Each row below holds a small network's activations on one record, seen along a few directions.
After each row come some of the record's fields: NUNU, GUGA, ZIF, SUREN, REFU, ZADA.
A field that a record lacks is written none.
The largest differences between rows may come from other fields.
Strong random noise was added to every row along 20 fixed directions; ignore it. To show where, here is one row again and again, with new noise each time:
[-218   53   13 -297 -257  171   64  594   50  -59 -155  186 -302    8
  452    7 -129   32  404 -585  -79 -247  -54  -84 -421  129 -244  260
  303  -15   76   60  127 -113  219  315 -780]
[ 575 -177  -37 -150 -180  -84   80   77 -215  212  115  -17 -169  458
 -221 -196   59 -349 -299  -67  372   43  188 -278  -71  -16 -742  350
 -351  664 -259   22  130  104   32  179  106]
[ 150  -76 -244 -283 -208  -80  198 -297 -175  194  164 -531  -51  -61
  367  -14  281 -449   18 -232   23   76  238  102 -136  182 -366 -187
 -142 -304  -83  -64  207 -110  292   90  147]
[ 183  110 -178  -49   56  184 -126  216  -16  -52 -183   -3  204  177
  -12 -164  148  -58 -217  208  156  192  -55 -225   40  -58   68   55
  151  -18  -37  142   18  144   71   40   85]
[  17   34 -158   88  -65 -135 -336   77  329   82 -497 -323  465 -120
  210  310   -8 -489 -222 -344   38  494  130 -603  130  -22  134  412
  180  119  255 -117   17   38  179  347  -42]
[-148  158  224  374 -100  -42 -108  175   67   49 -126  582 -345  269
 -139 -311  120  322  245  245  129  -87  -98 -292  -38 -329  474  265
  -28  237   96  253   -3 -195   78   77 -149]
[-173  -29 -105  273   44 -433 -146 -145  295  161  191   64 -187 -214
 -152   19  301 -191  150 -143 -259 -242  247 -147 -280    2   25 -174
  -68  245  -83 -236   50  121   89 -136  161]
[ 126 -378  188 -171   -9   91 -114  159   81  117  707 -285   80  196
   60 -218  172  -74 -396  155  287  204 -288    4 -168  243   10 -142
 -503   90  127   39  329   -1  144  169  303]
[  77  149   86  248  158 -350  101 -167  196  260 -156   91 -446  159
 -726 -626  548   51   33 -159  251    8 -177  -38 -254 -289  -16 -478
  132  -88 -177 -157  228  156 -178 -106  575]
[-273 -195 -227 -114 -136 -115  -19  571 -187  106  324  209 -488  240
 -298  305 -258  147   75   94   86  412 -476  259   18   25  228  368
  119  507   -5 -283  104 -122 -357   42 -212]
[-334 -147  -20 -148 -250  154   61  479  -36 -419  477   68 -189 -184
 -158  -31  163  163  222   18 -269  220 -187   27   73  -21  573 -360
  -83  141 -343  473 -250  -11  144  259 -359]
[-195 -508  -26  243 -234   44   78 -364  239   94  162 -214 -378  -85
   94  128 -257  -94    4  -36   96 -149  126   33 -346   79 -149 -375
 -208  485 -140 -369  -47   45   79   32 -177]
[  46   23  -91  308  372    7 -457   55  312  134  -28  191   60  295
   48 -271  193  145 -431  426  179  -85  -45  -89 -260  -46  230  -94
  106  -14  281  -11   76  278  190 -183  297]
[-194  121  443 -142 -220  221  162 -116  132 -284 -751  139 -256 -160
 -115 -488  224   88  287 -239  278   52 -301 -239 -154 -117  -40 -362
 -199  224  153  164 -171 -378   72  161 -264]
[ 122  417  -84  -83  -42  -59   65   42  -53  402 -152 -164  262  178
   10  121  -19 -507  103 -261  245  207  -39 -614 -131  -75   -6  504
  357 -330  152 -398  593  -49   81  254  223]
[-183 -301   56 -362  162   13 -113  -61 -237 -215  290  125 -226  -52
  506   37  -34  -28 -344  -93   32 -293  566  319 -152   41  -56 -167
 -203  379  293  260 -588  231  584   32 -290]
[ 525  275  -85   70 -116 -212 -248  224   68   64 -294  304  156  214
 -141 -452   76   17 -157 -309  109   50   22  114  158  -69 -442  379
   68  112   70  343  -62   89 -329  -19   73]
[ 176  188  -81  368 -565  115   51 -611  435   11  454 -112  294 -438
 -348 -214 -212 -213  383   41  -40 -208 -149 -148  -21  216 -262 -587
 -464   -4 -254   93  259 -109 -427   -3  297]
[  32  -69   63  292   68 -144 -580 -217  465  201 -136  151   20 -397
  142 -138  259  236 -220  -22  373  -89  257  145 -157  113 -127    1
 -208 -124  370  -33  183  -68 -184 -113  251]
[ 319   26 -180   82 -254  -59  191  -68 -199    5 -112 -172  195  338
 -270 -149 -214 -281 -222   12 -197  226 -266  175 -144  -23   33    9
  -20  397 -362 -300 -100   94 -282 -374   29]
[-168 -278 -199   79  252 -224  -40 -154  266  336  524  -59 -101 -104
 -230   54  -87  162  -67  309  266 -191 -262   46  263  149  -82  -46
 -347  275  472 -266  258   85 -409 -226  654]
[ 355  -64 -192   70  -90  -21 -116  -50  -17 -133 -216 -208  116  163
   54 -263  316 -138 -261   72  -75  300   92  112  131  -30 -118 -149
  -22   13 -267  208 -200   34  114  -45   73]

[   3 -261  -13   95   56  120  283   62  177  110 -517  -91 -291  386
  207 -302   20  -95   90 -102  -19 -299  -70 -250 -425  -36 -405 -235
  234  376 -112 -275  -56  220  200   12 -234]	<NUNU:miva GUGA:tiku ZIF:none SUREN:none REFU:none ZADA:none>
[ -26 -276  190   36  134  358  -89  408  169  -34  389  116   48   59
   82 -266   88  386    5  394   97 -152 -382  138 -199  209  -37 -259
   23  -85 -117  -82  245  120 -199  -59   29]	<NUNU:none GUGA:none ZIF:none SUREN:komop REFU:kef ZADA:kuran>
[  12  242 -135  281 -205 -251  -78 -215   38   36  227  113   92  -21
 -275  -73   38 -258  189  171 -217  200 -108   98  123   -8  -56 -116
  -65  172 -102   90  -49  -30 -229  -32  203]	<NUNU:boteg GUGA:gov ZIF:none SUREN:komop REFU:kef ZADA:kuran>
[ -68   51 -111   -9   87  106 -201   20   42   80   97  177  -48   43
   87    9   59 -110   50  338  167   67    3  -49  -40  114 -196 -111
  124  163  169  -88    9   29    6  102  135]	<NUNU:makal GUGA:tiku ZIF:none SUREN:none REFU:none ZADA:none>
[-133  -11 -354   -1  140   83 -199  501  -56  380 -370  345   -3   25
 -288  144 -237  196 -493  180  636  170   72 -275 -211 -250  492  410
  309  467  264   78  -98  631 -408    6   78]	<NUNU:none GUGA:none ZIF:none SUREN:none REFU:none ZADA:none>
[   1  235  287  330  114  -46  -43   60  205  196  -68  101  -67  473
  105 -203 -100  266 -107  -34 -127 -241 -415  -37 -489  -41  508  253
  -85 -405  262 -142  381 -199  232 -238 -136]	<NUNU:none GUGA:none ZIF:none SUREN:kudul REFU:kef ZADA:kuran>
[ 228  -37   36  198  -42   58  143  -25  179   76  106 -168  213  -47
 -163  -59  -19  119  -34  -17 -156 -263 -101 -127 -171  109  133    4
 -296 -130 -323 -141  271   32 -213 -303   66]	<NUNU:none GUGA:none ZIF:none SUREN:none REFU:none ZADA:none>
[ 167 -143  -65  -89   23 -122   34  122  -97  -67   91   17 -236 -255
   -5  -56  477  242   71 -121   27 -222  474   88  206   -8 -288  150
 -263  -97 -312  297   -1  -42    1  -27    2]	<NUNU:miva GUGA:gov ZIF:none SUREN:none REFU:none ZADA:none>
[ -52  -34 -200  -20 -362 -179  -47  148  -42  280   96 -138 -115  -62
 -130  196  -59 -367  -28 -221   99  320   -5   27 -430   80 -139  100
   30  219 -141 -125  235   71 -153  184  -96]	<NUNU:makal GUGA:gov ZIF:none SUREN:komop REFU:kef ZADA:fave>
[ 169  192 -284  218 -205 -119 -222  185  278  122  -96 -147  110  -27
   56  250    6 -150  103 -300 -279  200  -41  -82 -157  164   18  232
  159 -361 -247  -45  296 -110  -46  100 -220]	<NUNU:none GUGA:none ZIF:none SUREN:none REFU:none ZADA:none>
[ -83 -266  234 -140  227  305  171  272 -105 -290 -413    3  261   55
   91 -119 -337  192 -306 -143  195   80  -55  -32  257 -180  101  167
  253  366  168  -43 -442  304 -150    7 -253]	<NUNU:boteg GUGA:gov ZIF:femaf SUREN:paz REFU:kef ZADA:fave>
[ 152  199  -40 -163  324  181 -149 -394  135 -169 -287 -205    2  130
  414   34  167   69  -26  372   99 -184 -179   -3  296  272 -560   20
 -358 -498  506   47  256 -576  407 -150  166]	<NUNU:miva GUGA:gov ZIF:none SUREN:paz REFU:kef ZADA:fave>
[ 336    8 -290   65   88 -131  215 -426 -220 -210   -1 -541 -181  426
 -278  215  -24   12 -387  159 -295  249  -72  275  406 -147  252  -81
 -290 -337 -380  118  -98 -279  350 -285  121]	<NUNU:makal GUGA:gov ZIF:none SUREN:kudul REFU:kef ZADA:fave>
[ 238  124  -35  211   23  -47 -621  103  553 -304   68  141  123 -277
 -654  205 -124  122 -394 -306 -103  125  -16   78 -214  151 -136 -201
  -94   65 -341   11   51  122 -214    4  -97]	<NUNU:boteg GUGA:tiku ZIF:none SUREN:none REFU:none ZADA:none>
[ -45 -104   59   74   26 -367  -46  -98  130  266  -80   22 -251   10
   92 -143  307 -112   96 -234   65 -152  208 -114  -67  -13 -258  124
 -121  248  203  -64   47  -37   89   68  140]	<NUNU:boteg GUGA:gov ZIF:none SUREN:none REFU:none ZADA:none>
[ 353   68  238   69  -30 -309 -445  220   14 -191  228  318   63 -133
 -385  -51   75   91 -197 -451   20  405  205  412  345  -60 -217  192
   98  -20 -215  247 -217   15 -322  257   17]	<NUNU:none GUGA:none ZIF:none SUREN:komop REFU:kef ZADA:fave>
[ 222  -57  173 -353  347  114   62 -336 -404 -236  302  -55  217   37
   98  274 -115  -73 -127  330   41  -76  195  111  643   70 -343  186
 -199   11  134 -213 -152 -209  119 -124  283]	<NUNU:boteg GUGA:balut ZIF:none SUREN:komop REFU:kef ZADA:kuran>
[ -53 -170  146  133  322 -122 -365   14  458   71  164   19   -6 -163
   42  172  163  145    4   63   22 -130  -52  -90   38  234 -254  141
  -98 -104  229 -372  356 -201   -3   -7  194]	<NUNU:boteg GUGA:tiku ZIF:none SUREN:komop REFU:kef ZADA:kuran>
[-307   82 -292  -21  196 -105 -204   46  249  -32 -259  -70   61 -158
  126  271 -101 -155   32 -153 -126  150    9 -128   74   15  117 -140
  400  -64  309   -6 -218  221  140  189  -14]	<NUNU:miva GUGA:gov ZIF:kar SUREN:none REFU:none ZADA:none>
[  35  237  -33 -253   75  107  284 -345 -239  -44   63 -435  342    2
  130   74  209 -333  151  268 -203   29 -172 -234   91  135  136 -130
 -225 -414   -2 -171  248 -329  324 -175  307]	<NUNU:makal GUGA:gov ZIF:zapo SUREN:none REFU:none ZADA:none>
[ -98  261 -239 -274 -148  305 -235  277 -223  -27  308   37  319 -177
   69  497 -174 -468   60  104   62  476  128 -148 -218  148   90  -47
  538 -190 -190 -121  104  216   84  434 -161]	<NUNU:makal GUGA:balut ZIF:none SUREN:none REFU:none ZADA:none>
[ 390  -24  327  -80   40  353  388  180 -270 -362 -298   -3  -32  418
 -388 -135 -180  215 -320  -88   -6 -151  -88 -227 -156 -190   40  237
 -262  249 -610    7  -51    6  123 -207 -437]	<NUNU:boteg GUGA:gov ZIF:femaf SUREN:none REFU:none ZADA:none>
[ 139  212   95  122  125   62  -61  246 -129 -133  -88  530 -100   91
  104  -99  124  296  380  123  -95 -208  243  -17  324 -135 -126  321
  310 -148 -159  195 -152  -83  -36   69 -201]	<NUNU:none GUGA:none ZIF:none SUREN:none REFU:none ZADA:none>
[  43 -133   67   45  364  -34 -122  -52  -13 -197 -390 -211   44   69
  -91  236  374 -160 -175  159   10  382  207 -333  299 -126   40  152
  196   84 -219 -403  -72 -113  320   42  102]	<NUNU:boteg GUGA:gov ZIF:none SUREN:none REFU:none ZADA:none>
[-214   89  102 -346   93  342  263  205 -357 -388  166  162  105 -326
 -387  391 -136  129  -67  171  -42 -252  273 -422  -89 -151  481   58
 -173  249 -381   21 -159  181  125 -115 -294]	<NUNU:boteg GUGA:tiku ZIF:none SUREN:kudul REFU:kef ZADA:kuran>
[ 270  140 -161  128 -348   85 -193 -238 -168    7  132   91   67   -1
  120   63 -224 -134 -194   11  136  115  340  204  -80   23 -207  165
 -136   13 -122  281  -49  -48   21   92 -189]	<NUNU:boteg GUGA:gov ZIF:femaf SUREN:kudul REFU:kef ZADA:fave>
[ 139  409 -144  -53  -98   54 -219 -286  -63  109 -458  -15  159   31
  117  235 -121 -489 -316 -105  157   66  318 -349 -518   15   11  179
  -40  -16   94  -58   44   -1  388   25 -182]	<NUNU:none GUGA:none ZIF:none SUREN:paz REFU:kef ZADA:fave>
[ 158 -162 -139  189   -6   52 -145   64  322  145   -3 -192  174  136
  453   68 -169  -34  -81  -68  -58 -128   36 -157   50  152 -161  242
   -2 -134  181   67  118   35  116  142 -125]	<NUNU:none GUGA:none ZIF:none SUREN:paz REFU:kef ZADA:kuran>
[ 103 -162 -435 -100 -211   -7  241  239   -8   92 -165 -278 -100  355
  376 -128 -218  -49  112 -238  -88  128 -152   82  454  -55 -332  100
  357  -67  168  477 -191  154   21  334 -125]	<NUNU:boteg GUGA:gov ZIF:kar SUREN:kudul REFU:kef ZADA:fave>
[ 112  179 -281  207 -111  107    8 -130  -48   67 -126   44 -119  113
   31 -304  213   71  -36  202   -1   14  126  179 -241 -108  286 -406
  162 -365 -270  356 -124  171   89  -91   22]	<NUNU:none GUGA:none ZIF:none SUREN:none REFU:none ZADA:none>
[  15 -481 -341  181 -116  460    3 -187  117  127   -4 -525  216 -157
  473  216    0  108 -263  642  266   36  152 -260   85  125  212 -128
 -281 -147  -88  115  144   39  125    1   92]	<NUNU:none GUGA:none ZIF:none SUREN:kudul REFU:kef ZADA:fave>
[ 342  -96 -149   40 -110  -23 -280   44  -36  173 -140 -298  285 -130
  234  192  187   42 -525  -46   52  169  292  173 -270  125  117  400
 -275 -337 -171   19  279  -43  -14 -276   -8]	<NUNU:boteg GUGA:gov ZIF:kar SUREN:none REFU:none ZADA:none>
[-328  217  -27 -696  303  250   15  272 -369 -288  197  140   40 -171
  -48   11 -142  -12   46  107  133  282 -518  784  -94  335 -310 -414
  461 -146  340 -375  -94   34 -373 -156   42]	<NUNU:makal GUGA:gov ZIF:none SUREN:paz REFU:kef ZADA:fave>
[-495 -192   67  -29  556 -260 -141 -421  -71 -312 -164  132 -479   42
  -88  351 -146  156 -353  234  -52  -66  139  302  227 -163  263 -207
 -198  455  525 -111 -652  -17  415 -241  -17]	<NUNU:miva GUGA:tiku ZIF:none SUREN:paz REFU:kef ZADA:fave>
[ 151  -27 -120   91   96  237   80  190  -39    9  242  -92  209 -209
 -230  209  -27  397 -125  155  135 -208  261 -257  140 -158  418  181
   83 -535 -450   85  346  233 -155  -91  106]	<NUNU:miva GUGA:gov ZIF:zapo SUREN:paz REFU:kef ZADA:fave>

Which values does each new row have?
[ -10  131    1  -70   -7  -19 -159  -64 -367  106  -80  167  -65  203
  209   67  195  -83   26  480  182  333   -5   49  135  -33   65  353
   37   10  217 -130   85 -368   89  -37  116]	<NUNU:boteg GUGA:gov ZIF:zapo SUREN:paz REFU:kef ZADA:fave>
[   7  218  377   20   14  -83   78  224   23   44  -96  191  361  383
  118 -420 -161 -149  -38 -237  -67  -71 -270 -371   15 -167  209  318
  -11  217  486  268 -105   97  131  196   -3]	<NUNU:miva GUGA:tiku ZIF:none SUREN:kudul REFU:kef ZADA:fave>
[ -63 -130  -61   54  -82  164 -120   26   22 -174 -810 -270  247  -59
  133   80  185  -67   56  385   35  672 -422  -23  264   70  -12   12
  214  153  -26 -379  -67 -367 -247  -65  -19]	<NUNU:miva GUGA:gov ZIF:none SUREN:komop REFU:kef ZADA:fave>
[  43 -299  -95  236  -69  117  -63    0  193   67  374 -379   88   78
 -112  243 -230   97 -233  180  -22  174 -275   89  -57  159  180  -30
 -128  -92 -229 -295  339   -3 -165  -72   93]	<NUNU:boteg GUGA:gov ZIF:none SUREN:none REFU:none ZADA:none>
[-126 -298   30 -158   79 -144  160  290  271  -98 -441 -154   50 -212
 -167 -121 -158  426 -107 -402   45  -12 -379   66  481  -73   83   55
 -192  207  391  373 -293  130 -460  -44   27]	<NUNU:miva GUGA:gov ZIF:kar SUREN:komop REFU:kef ZADA:fave>
[-157  412  408 -360  240  -30  116  168 -414  -89   37  495 -353  171
 -330 -374  260  251  -46 -200  271 -104   75   48  -92 -432  503  -79
  196 -307  152  400 -125   84  334  124   52]	<NUNU:boteg GUGA:balut ZIF:none SUREN:komop REFU:kef ZADA:kuran>
[ 263  -91  -40  163  -96  -23  -10  -64  169  162 -277 -102 -143  185
  -26   96 -272 -121  -23 -348  183  -11  109  -76  -39  -17 -600  253
  262  104 -122 -291  154   49 -161  197 -147]	<NUNU:boteg GUGA:gov ZIF:none SUREN:komop REFU:kef ZADA:kuran>
[ -74  157 -151   53 -428 -201  156 -275 -250  281  259   54  145 -204
  158  -71 -133 -242  286  -67   -1   49  246  104  193 -110  121   94
   29   -8  174  261 -116   54 -244   99  209]	<NUNU:boteg GUGA:gov ZIF:kar SUREN:kudul REFU:kef ZADA:fave>
[ -62  332   49  -86  280   69 -486 -167  120 -162  -21  566    9 -207
   55   76  -19  -22    6  383  -13 -475  131   81 -414  288 -547 -120
 -170  264  354 -127  -49  -61  110 -326  -26]	<NUNU:makal GUGA:gov ZIF:kar SUREN:kudul REFU:kef ZADA:fave>
[  33 -252  -46   74 -146 -256 -493   28 -158  144  -32    4  254 -408
  697  -74  765 -138   52  295  -96  477  469  509  104  192 -167   64
   96 -102   58    2 -162 -158  -93  -23  165]	<NUNU:makal GUGA:balut ZIF:none SUREN:kudul REFU:kef ZADA:kuran>
[-203  -78 -336 -201  266 -311  -30 -308 -184  227  -54 -180 -530   44
  183  241  357   27  -48  319  248  194   -1  216  373   71 -218  187
 -360  -96  555   41  134 -453  218  -81  330]	<NUNU:boteg GUGA:gov ZIF:femaf SUREN:paz REFU:kef ZADA:fave>
[-252  376 -186  -65  -16  -78   37 -320  -45 -219 -789  127  244 -688
 -193   44  134  174   98  -36  -55  -49  190  -20  359 -244  464  -91
  -70  -37  211  351 -455  -38 -272 -380   61]	<NUNU:boteg GUGA:gov ZIF:zapo SUREN:komop REFU:kef ZADA:kuran>
[-179 -338  -14 -414 -248  184  385  683 -177   36  -71 -405  203  -50
  297   70 -229   -1   57 -473 -125  292 -476  227 -135  151  177  127
  319  -34 -108 -211   62  133 -337   87 -390]	<NUNU:none GUGA:none ZIF:none SUREN:komop REFU:kef ZADA:kuran>
[-402 -252  190  314   26  -41   54   40  195   37  535  117  -86   41
  625 -195   68  -21  652  132 -408 -254  -22  178  -13  115 -110 -360
  445 -115   91 -224  -63   16  148  213  -86]	<NUNU:miva GUGA:tiku ZIF:none SUREN:paz REFU:kef ZADA:fave>
[ -19 -235   53   87 -242  -14   79  -90 -403  439  618   30   21  130
  410  -38 -226   11 -321  202  230 -261  383  303 -521  -22  348  306
 -285   97   82    1  145  190   66 -187  -10]	<NUNU:makal GUGA:gov ZIF:none SUREN:komop REFU:kef ZADA:fave>
[-173 -529  255  312  245   44  112 -395  305  221 -511 -163 -255   -1
  126 -107 -149  424 -310   21  448 -361  126  -51 -117 -206   22 -108
 -131  179  328 -312  -53  111  -49 -197  117]	<NUNU:boteg GUGA:tiku ZIF:none SUREN:kudul REFU:kef ZADA:fave>
[  39  319 -135   65  256 -287  -53  231  183   40   66  118   22  -44
 -392   31   -8  124  -83 -413  -90 -128   98  -72   97 -147  177  163
  184 -295   45  270   41  315  -92   30   84]	<NUNU:makal GUGA:gov ZIF:none SUREN:none REFU:none ZADA:none>
